A small network was shown many inputs. Here are its activations along a few directions, one row for each input.
In each table, some parts of the input vary, and every possible input appears once, in random order.
A made-up example of a description, with smaller parts first: values(3) and (point or ring(11) or (line(4) and ring(5))).
Shared parts are said once, and a part with two or three values counts as separate values.
In the rows, 128 means zero.

Other details of the inputs shift rows strongly along two fixed directions, in all tables alike. That doesn't count.

A family of inputs:
r1: [114 117 183 108 142 169 113 164 131 125 115 127 137]
r2: [170 144 119 144 138 135 163  31 119 161 137  76 136]
r3: [ 94 101 165 127  90 162  96 140 135 113 130 129 131]
r4: [110 161  91 133 186  64 154 160 116 116 125 184  95]
r5: [205 132  94 115 143 145 175  60 139 145 100  91 140]
r6: [185 127 104 146 123 148 171  33 134 143 138  92 105]
r7: [104 123 155 127 124 183  96 161 132 123 148 114 133]
r8: [182 133 125 151 127 135 180  40 104 149 128  85 126]
r9: [115 151  78 156 160  51 148 172 117 113 136 164 122]
r10: [101 120 168 123 111 173  86 143 128 123 154 121 122]
r11: [122 119 176 133 117 166 120 178 106 133 138 118 138]
r12: [111 116 182 138 127 162 115 168 125 136 135 116 148]
r13: [115 111 160 133 116 182 113 170 115 113 138 122 121]
r14: [124 101 139 117  81 161  93 165 142 119 130 124 128]
r15: [120 114 186  98 118 164 112 153 106 123 127 139 118]
r16: [ 95 172  99 122 181  53 127 134 129 124 141 182  95]
r17: [104  94 148 127  97 161  90 153 139 110 118 122 145]
r18: [101 110 183 127  92 144 102 148 125 133 129 124 148]
r19: [105 103 160 121  79 164 103 149 116 111 134 132 121]
r20: [106 145  75 149 141  39 138 158 116 120 129 171 117]
r21: [176 116  86 156 142 154 169  45 140 126 109  79 150]
r22: [133 121 184  97 114 162 103 154 128 135 132 140 114]
r23: [104 123 172  84 105 154  90 141 129 130 124 128 138]
r24: [118 105 168 131 119 158 109 173 130 127 126 115 169]
r25: [109 129 171 125 127 165 103 169 122 143 148 109 148]
r26: [132 108 141 125 103 174 100 179 142 117 135 123 135]
r27: [103 161  72 148 171  53 132 160 132 128 146 162 138]
r28: [177 146 109 117 167 151 173  42 130 151 113  80 137]
r29: [110 103 168 126  97 144  95 161 130 128 117 115 160]
r30: [114 112 176  91  95 154 107 151 111 119 114 137 126]
r31: [118 149  73 115 150  45 130 157 143 121 117 184 102]
r32: [173 125 114 140 105 127 181  38 108 149 120  86 136]
r33: [125 115 173  87  92 152 102 152 132 133 121 139 122]
r34: [170 130 130 156 138 132 175  31 122 153 125  83 136]
r35: [122 115 173 116  76 146 104 159 128 143 141 129 133]
r36: [106 165  73 120 185  59 129 158 140 115 124 170 124]
r37: [198 137 110 119 153 152 183  54 133 155 110  91 121]
r38: [108 147  75 119 155  46 135 154 121 109 109 184 107]
r39: [127 116 158 130 111 182 108 172 136 126 145 125 117]
r40: [132 120 174 128 113 165 114 180 127 147 145 120 133]
r41: [102 108 137 114  96 165  79 153 136 117 131 113 145]
r42: [ 96 158 109 135 182  49 139 135 132 115 128 189  94]
r43: [165 123 115 156 136 149 169  23 132 132 127  88 121]
r44: [177 111  78 142 112 143 166  41 120 127 107  84 133]
r45: [ 94 154  70 141 152  38 123 148 132 131 140 163 130]
r46: [ 79 156  70 144 142  56 120 128 138 114 150 174  99]
r47: [202 127  96 143 128 140 178  65 132 157 121  80 152]
r48: [192 121  97 134 106 127 169  55 134 157 117  80 145]
r49: [107 153  84 133 185  54 139 159 142 104 111 175 121]
r50: [113 102 167  95 112 151  94 157 136 117  99 125 149]
r51: [111 107 172 128 101 172 106 152 111 112 146 130 112]
r52: [176 133  76 144 140 157 157  47 138 132 120  71 150]
r53: [114 165  99 158 153  46 136 150 127 139 155 183  89]
r54: [117 155  77 128 175  58 145 168 122 103 114 178 112]
r55: [111 147  58 159 160  70 139 161 123  99 132 176 110]
r56: [177 122  93 137 100 142 168  31 139 142 127  94 115]
r57: [104 112 184  98 105 152  98 143 131 121 109 135 137]
r58: [105 107 166 139 127 180 107 162 134 117 135 121 131]
r59: [112 117 155  83 112 153  86 155 135 125 113 117 150]
r60: [ 85 165  88 144 144  39 125 137 129 133 149 171 116]
Each input here is: values(3) and line(4) and ring(5).
Question: The inputs of r54 and r4 match in every part but the ring(5) part. If r9 is changed in the same way as r54 into r4, which row does it become?
Answer: r11
Question: The inputs of r21 and r17 match in every part but the ring(5) part. If r5 is changed in the same way as r21 into r17, which row does it become?
Answer: r31
Question: Change only the line(4) part in r34. List by row number the other rows that result.
Answer: r2, r8, r53
Question: Change only the ring(5) part in r59. List by row number the other rows that result.
Answer: r16, r23, r28, r36
Question: Start at r27 and move only the line(4) part, one step at a time. The first step leads to r24. Which rows follow, in order?
Answer: r9, r47

A family of inputs:
r61: [217 115 167  77 114 205 150  95 129 156  90  74 160]
r62: [156 143  86 115 203 111 175  63 133 121  91 120 134]
r63: [159 157  90 122 198  91 180  56 128 138  89 102 152]
r64: [ 93  94 175 112  59 190  53 169 148 130 136  96 170]
r65: [ 97 131 167  85 146  95 103 250 124 102 108 199 129]
r66: [149 126 175 126  89 162 139 113 122 154 148 112 103]
r67: [204 126 154  88 129 181 154  80 124 170  92  55 173]
r68: [141 164  90 158 148  59 173  72 116 166 164 144 101]
r69: [111  90 239 119  71 186  95 177 112 134 141 128 113]
r70: [207 130 100 148 180 173 182 112 120 133 108  59 165]
r71: [142 159  71 214 173  98 191 110 120 135 168 131 104]
r72: [141 113 194 142 102 195 140  50 114 155 135  61 143]
r73: [121 169  76 157 163  62 154 105 128 128 160 182  56]
r74: [ 88 107 195  70 134 179  79 243 119 102  95 166 127]
r75: [116  74 155 159  77 210  79 220 132 108 149  97 170]
r76: [150 115  99 142  86 117 148  64 115 136 110  88 158]
r77: [ 58 155 133 156 158  79 110 158 119 101 161 192  82]
r78: [166 100 190 129  91 223 147  52 109 137 123  75 110]
r79: [133 142  33 150 137  88 140  59 147 119 130 122 116]
r80: [116 126  51 153 139  81 146  66 142 100 121 134 124]
r81: [165 102  92 136  84 117 156  67 121 122 108 106 137]
r82: [ 64 139  69 136 112  23  89 233 142 106 150 227  96]
r83: [ 90 102 114 126  95 119  92 168 128  85 127 167 115]
r84: [140  98 135 120  63 160 102 118 129 153 127  84 162]
r85: [ 87 167 105 111 197  54 106 199 151 126 127 183 132]
r86: [ 49  90 187 117  68 161  47 213 133 105 132 132 164]
r87: [ 88 115 210 121  99 206  74 166 134 134 163 133 116]
r88: [103 154 129 108 175  56 123 199 119 121 109 187 142]
r89: [162 158  69 111 205 100 162  77 149 131 106 123 124]
r90: [ 60 167 136 151 149  66  98 179 131 129 183 188 100]
r91: [132 111 195 137  96 152 133 102 104 154 143  94 128]
r92: [152 168  62 105 196  73 163 125 143 117 109 167  98]
r93: [166 116  80 124  89 155 140  66 139 119 121  95 120]
Question: The inputs of r74 and r83 match in every part but one. If r85 is changed in the same way as r74 into r83, which row does it become?
Answer: r64
Question: Describe the family of inputs behind these rows.
Answer: values(3) and (point or (values(2) and ring(5)))
Question: Change only the values(2) part in r72. List by row number the other rows that result.
Answer: r90
Question: Change only the values(3) part in r77. List by row number the other rows that result.
Answer: r62, r80
